M =
7  2  4  6  3  6  5  6  3  7  2  5  5  3  4  3
8  5  4  4  3  7  4  7  3  7  3  5  5  3  5  3
3  7  4  7  4  6  4  5  5  6  5  3  8  4  5  2
2  6  4  4  6  5  4  4  5  1  5  7  2  7  5  6
6  7  6  5  4  8  4  6  6  4  1  6  4  6  5  4
1  4  3  6  6  3  6  4  6  3  4  2  3  3  3  5
5  5  6  7  6  3  6  5  6  3  4  6  1  6  3  5
6  3  5  6  7  3  5  4  6  6  6  6  1  6  3  7
4  5  5  3  6  1  4  6  4  3  5  4  0  3  2  5
3  7  5  7  4  5  4  5  4  6  5  3  8  4  6  3
3  3  4  2  6  4  5  6  4  6  6  3  1  2  5  6
3  6  8  4  4  6  2  7  5  5  2  7  5  4  6  4
3  6  3  3  4  6  4  6  4  7  7  2  7  3  6  5
0  4  4  5  5  2  5  3  5  2  5  2  4  2  3  4
2  4  3  5  6  5  3  2  6  2  5  7  3  7  5  7
M[0, -16] = 7
M[-4, 12] = 5
M[-14, 10] = 3
M[4, -4] = 4
M[0, -11] = 6
M[-4, -6] = 2
M[-7, -8] = 4
M[:, 5] = [6, 7, 6, 5, 8, 3, 3, 3, 1, 5, 4, 6, 6, 2, 5]
M[7] = [6, 3, 5, 6, 7, 3, 5, 4, 6, 6, 6, 6, 1, 6, 3, 7]
M[9, 10] = 5
M[:, 10] = [2, 3, 5, 5, 1, 4, 4, 6, 5, 5, 6, 2, 7, 5, 5]
M[-6, 3] = 7
M[5, -6] = 4
M[-15, -7] = 7
M[-7, -2] = 2
M[-1, -15] = 4
M[6, -13] = 7
M[3, 13] = 7
M[-8, -15] = 3
M[-9, 13] = 6
M[-2, -11] = 2
M[:, -15] = [2, 5, 7, 6, 7, 4, 5, 3, 5, 7, 3, 6, 6, 4, 4]
M[2, -16] = 3
M[-14, 8] = 3
M[7, 5] = 3
M[-1, -12] = 6
M[8, 3] = 3
M[-7, 15] = 5
M[-15, 10] = 2
M[6] = [5, 5, 6, 7, 6, 3, 6, 5, 6, 3, 4, 6, 1, 6, 3, 5]
M[-12, -14] = 4
M[9, 14] = 6
M[-5, -3] = 2
M[11, -3] = 4
M[2, 3] = 7

m = ((0.169, 0.118, 0.135, 0.083, 0.018, 0.210, 0.263), (0.208, 0.180, 0.097, 0.086, -0.029, 0.235, 0.185), (0.174, 0.137, 0.121, 0.094, 0.028, 0.224, 0.249), (0.204, 0.189, 0.104, 0.084, -0.044, 0.228, 0.172), (0.185, 0.185, 0.171, 0.172, 0.159, 0.218, 0.198), (0.249, 0.199, 0.097, 0.038, -0.114, 0.203, 0.118), (0.176, 0.150, 0.125, 0.104, 0.032, 0.238, 0.243), (0.156, 0.159, 0.123, 0.123, 0.067, 0.244, 0.229), (0.179, 0.157, 0.158, 0.090, 0.034, 0.255, 0.232), (0.279, 0.127, 0.149, -0.001, -0.197, 0.122, 0.099))
m[0,0] => 0.169
m[6,-7] => 0.176
m[4,-6] => 0.185
m[:, 4] => [0.018, -0.029, 0.028, -0.044, 0.159, -0.114, 0.032, 0.067, 0.034, -0.197]
m[9,-2] => 0.122
m[-1,-3] => -0.197
m[0,1] => 0.118
m[-10] => [0.169, 0.118, 0.135, 0.083, 0.018, 0.210, 0.263]
m[-1,-1] => 0.099
m[1] => [0.208, 0.180, 0.097, 0.086, -0.029, 0.235, 0.185]
m[-1] => [0.279, 0.127, 0.149, -0.001, -0.197, 0.122, 0.099]
m[2] => [0.174, 0.137, 0.121, 0.094, 0.028, 0.224, 0.249]
m[-2] => [0.179, 0.157, 0.158, 0.090, 0.034, 0.255, 0.232]
m[-3,-4] => 0.123
m[4,0] => 0.185
m[-4,-4] => 0.104
m[-9,6] => 0.185
m[-3,2] => 0.123
m[-5,6] => 0.118
m[-5,-3] => -0.114
m[-6,-3] => 0.159
m[1,-2] => 0.235
m[:, 5] => [0.210, 0.235, 0.224, 0.228, 0.218, 0.203, 0.238, 0.244, 0.255, 0.122]
m[0,2] => 0.135
m[-4,-6] => 0.150
m[:, -5] => [0.135, 0.097, 0.121, 0.104, 0.171, 0.097, 0.125, 0.123, 0.158, 0.149]
m[-5,-6] => 0.199
m[0,-3] => 0.018
m[2,1] => 0.137
m[:, -1] => [0.263, 0.185, 0.249, 0.172, 0.198, 0.118, 0.243, 0.229, 0.232, 0.099]
m[-7] => [0.204, 0.189, 0.104, 0.084, -0.044, 0.228, 0.172]

x = [-16.6  18.0   4.8   4.3   5.1   8.1]
x[0] => -16.6
x[3] => 4.3
x[4] => 5.1

data =
[[  5   8 -41  -9   8]
 [  5  20 -36   6   8]
 [  5   8 -41   6   8]
 [  5 -15 -42  10   8]
 [  5 -17 -24   6   8]
 [  5  22 -18   6   8]
 [  5   1 -41  12   8]
 [-10  28 -41   6   8]
 [  5   8 -41   6   8]
 [  5   8 -41   6   8]
 [  5   8 -40   6   8]
 [  5   8 -41   6   8]
 [  5   8 -41   6   8]]
data[0,0] -> 5
data[6,-4] -> 1
data[-4,-3] -> -41
data[8] -> [5, 8, -41, 6, 8]
data[8,2] -> -41
data[11] -> [5, 8, -41, 6, 8]
data[:, -2] -> [-9, 6, 6, 10, 6, 6, 12, 6, 6, 6, 6, 6, 6]
data[-5,3] -> 6
data[-3,-4] -> 8
data[1,-5] -> 5
data[:, 1] -> [8, 20, 8, -15, -17, 22, 1, 28, 8, 8, 8, 8, 8]
data[-6] -> [-10, 28, -41, 6, 8]
data[-1] -> [5, 8, -41, 6, 8]
data[-5,0] -> 5
data[-2,-1] -> 8
data[12,3] -> 6
data[10] -> [5, 8, -40, 6, 8]
data[-8,-3] -> -18
data[2,-3] -> -41
data[-6,4] -> 8
data[4,-3] -> -24
data[:, -5] -> [5, 5, 5, 5, 5, 5, 5, -10, 5, 5, 5, 5, 5]
data[-7,0] -> 5
data[6,4] -> 8
data[1] -> [5, 20, -36, 6, 8]
data[-4,-4] -> 8
data[3,-2] -> 10
data[-6,2] -> -41

arr =
[[ 55 156 187  42 116]
 [160  69  94 200 179]]
arr[0, 0] => 55
arr[1] => [160, 69, 94, 200, 179]
arr[1, 4] => 179
arr[:, 0] => [55, 160]
arr[0, 3] => 42
